Each row below holds a small network's activations on one input, seen along a few directions.
In each table, some parts of the input vary, and every possible input appears once, in random order.
Descriptions start from the smaller parts, as in this example, which fits no table here: one of 2 separate values, together with either a single point or one of 9 places around a ring or (one of 4 places along a line, together with one of 5 places around a ring).
Shared parts are said once, and a part with two or three values counts as separate values.

Other details of the inputs vary at random and push rows far along two fixed directions, the same in every table; ignore that.

Rows:
row 1: [ 30  -8  33 -44  61 -88 -32 -26  -8 -49  28]
row 2: [ 14   3  32 -23  57 -79 -30 -25 -16 -49  75]
row 3: [-25  24 -21  28  49  25  43  69 -26   1 -45]
row 4: [ 20   8   4  -7 -45  30   5 -57  28  19 -19]
row 5: [  1 -29  -4 -12 -59  18  -8 -22  30  20  -9]
row 6: [-19  -6   3  -2 -71  10   1 -34  20  21   0]
row 7: [-45  24 -11  45  39  13  28  70 -36  11 -37]
row 8: [-10  -9  -3  -4 -76  24 -14 -25  16  31  13]
row 9: [ 12 -10 -14 -23 -66  38  -2 -23  25  22   9]
row 10: [  4 -31  -5 -12 -64  24 -12 -22  31  25  -6]
row 11: [ 14 -25  18 -56  43 -89 -27   2  -9 -50  44]
row 12: [ 15 -23   7  15 -38  32 -11 -48  39  15   1]
row 13: [ -3 -28  -1 -10 -59  13  -1 -27  33  16 -16]
row 14: [ 21 -16   8   9 -46  23  -5 -52  33  12 -23]
row 15: [-20   0 -20  35  49  28  10  86 -29  17 -39]
row 16: [  1   7   4  23 -56  21  -4 -59  23  18   7]
row 17: [ -8 -10  -4  -5 -76  28 -18 -22  15  34  17]
row 18: [ 42   9  22 -48  67 -78 -14 -25 -18 -65  48]
row 19: [ 29  -6   5 -69  43 -66 -28  10 -20 -46  70]
row 20: [-43  24 -12  44  39  16  24  72 -37  14 -34]
row 21: [-40  23 -14  44  39  19  20  75 -39  16 -30]
row 22: [ 33 -11  22 -33  64 -84 -30 -27  -6 -60  49]
row 23: [ 38  10  15 -42  69 -74 -15 -27 -14 -64  61]
row 24: [  5  -8 -10 -20 -64  29  10 -30  28  16  -2]
row 25: [-21  23 -24  27  48  31  36  75 -29   6 -38]
row 26: [ -2  10  15  10 -58  16  -6 -59  22  28 -15]
row 27: [-18  23 -25  26  49  33  32  78 -30   8 -35]
row 28: [-23  36   0  64  54  17  28  44 -35   6 -46]
row 29: [-23   0 -19  35  49  25  14  83 -27  14 -43]
row 30: [ 21  -3  -1   5 -42  46   4 -54  35  14  12]
Each input here is: one of 3 separate values, together with either one of 4 places along a line or one of 6 places along a line.
Changing only the choice among 3 separate values turns row 23 into row 16. The same change can be made to row 19. Which row results?
Answer: row 17
Change only the choice among 3 separate values in row 24. List by row number the other rows that result.
Answer: row 7, row 11
List by row number the other rows that have the choice among 3 separate values in common with row 1.
Answer: row 5, row 10, row 11, row 12, row 13, row 14, row 15, row 22, row 29
Change only the place on the line of 4 in row 18. List by row number the other rows that result.
Answer: row 4, row 23, row 30

Rows:
row 31: [ -3  -1  11 -42   8 -58 -19   8 -23 -23  35]
row 32: [-24  46  -6  45  49  18  19  37 -27   9 -37]
row 33: [-13   8   8 -33  20 -57  15 -10  -3 -40  40]
row 34: [  0 -16  16 -19  30 -42 -33   4  -5 -17  56]
row 35: [-34  19 -18  19  21   2  19  75 -37   8 -47]
row 36: [ -6  -1 -23  21 -69  96   9  -4  28  57 -12]
row 37: [ 16  14  21 -10  16 -50 -10 -15 -20 -34  45]
row 38: [  4 -30   7 -37  14 -66 -28  16  -5 -31  18]
row 39: [ 27 -31  17 -23 -76  -7 -31 -92  54  19   9]
row 40: [-31  -1 -11  43  46  19  10  69 -25  18 -25]
row 41: [-30 -19 -15  39 -74  70  37 -23  51  36 -39]
row 42: [ 11  14   7 -12  22 -54 -11 -28 -22 -36  35]
row 43: [  0  19   0  20  59  32  30  45 -20   4 -52]
row 44: [ 11  -7  -2 -44  30 -40  16  -5   8 -46  40]
row 45: [  9  11 -20  29 -58  89  14 -31  39  46 -42]
row 46: [ 13  -4  19 -12  43 -49 -28 -22   5 -29  27]
row 47: [  9  12  35 -37  30 -53  -9 -20 -16 -27  17]
row 48: [ 22  -3  15 -33 -88  -9 -21 -93  39  21  15]
row 49: [ -6  12  14 -30  20 -43 -24   1 -21 -16  59]
row 50: [ 12 -48   8 -36 -97  -5 -35 -62  45  18  25]
row 51: [  2  22 -27  45  52  34  28  39 -27  -5 -36]
row 52: [-14  11 -23  20  46  34  19  72 -28  13 -20]
row 53: [ -4 -14 -28  11 -81  83  15   3  26  52 -40]
row 54: [ -8 -13 -17  60 -69  74  10 -40  30  40 -46]
row 55: [-37  26 -12  31  36  17  18  67 -41  18 -21]
row 56: [-12   4 -29   9  31  20  20  81 -24   2 -46]
row 57: [ 21 -14  24   0  28 -48 -20 -14  -5 -38  41]
row 58: [ 23 -36  34 -33 -77   2 -25 -93  52  12   7]
row 59: [  7  21 -13  46  46  36  29  52 -25  -4 -25]
row 60: [ 36   2   7 -39  40 -45 -14 -17  -2 -26  20]
What is each input in this table made of?
Answer: one of 3 separate values, together with either a single point or one of 4 places along a line or one of 5 places along a line
Changing only the choice among 3 separate values turns row 43 into row 58. The same change can be made to row 53. Which row results?
Answer: row 50
Change only the place on the line of 5 in row 42. List by row number the other rows that result.
Answer: row 32, row 37, row 47, row 48
Change only the place on the line of 5 in row 43. List by row number the other rows that result.
Answer: row 45, row 51, row 59, row 60
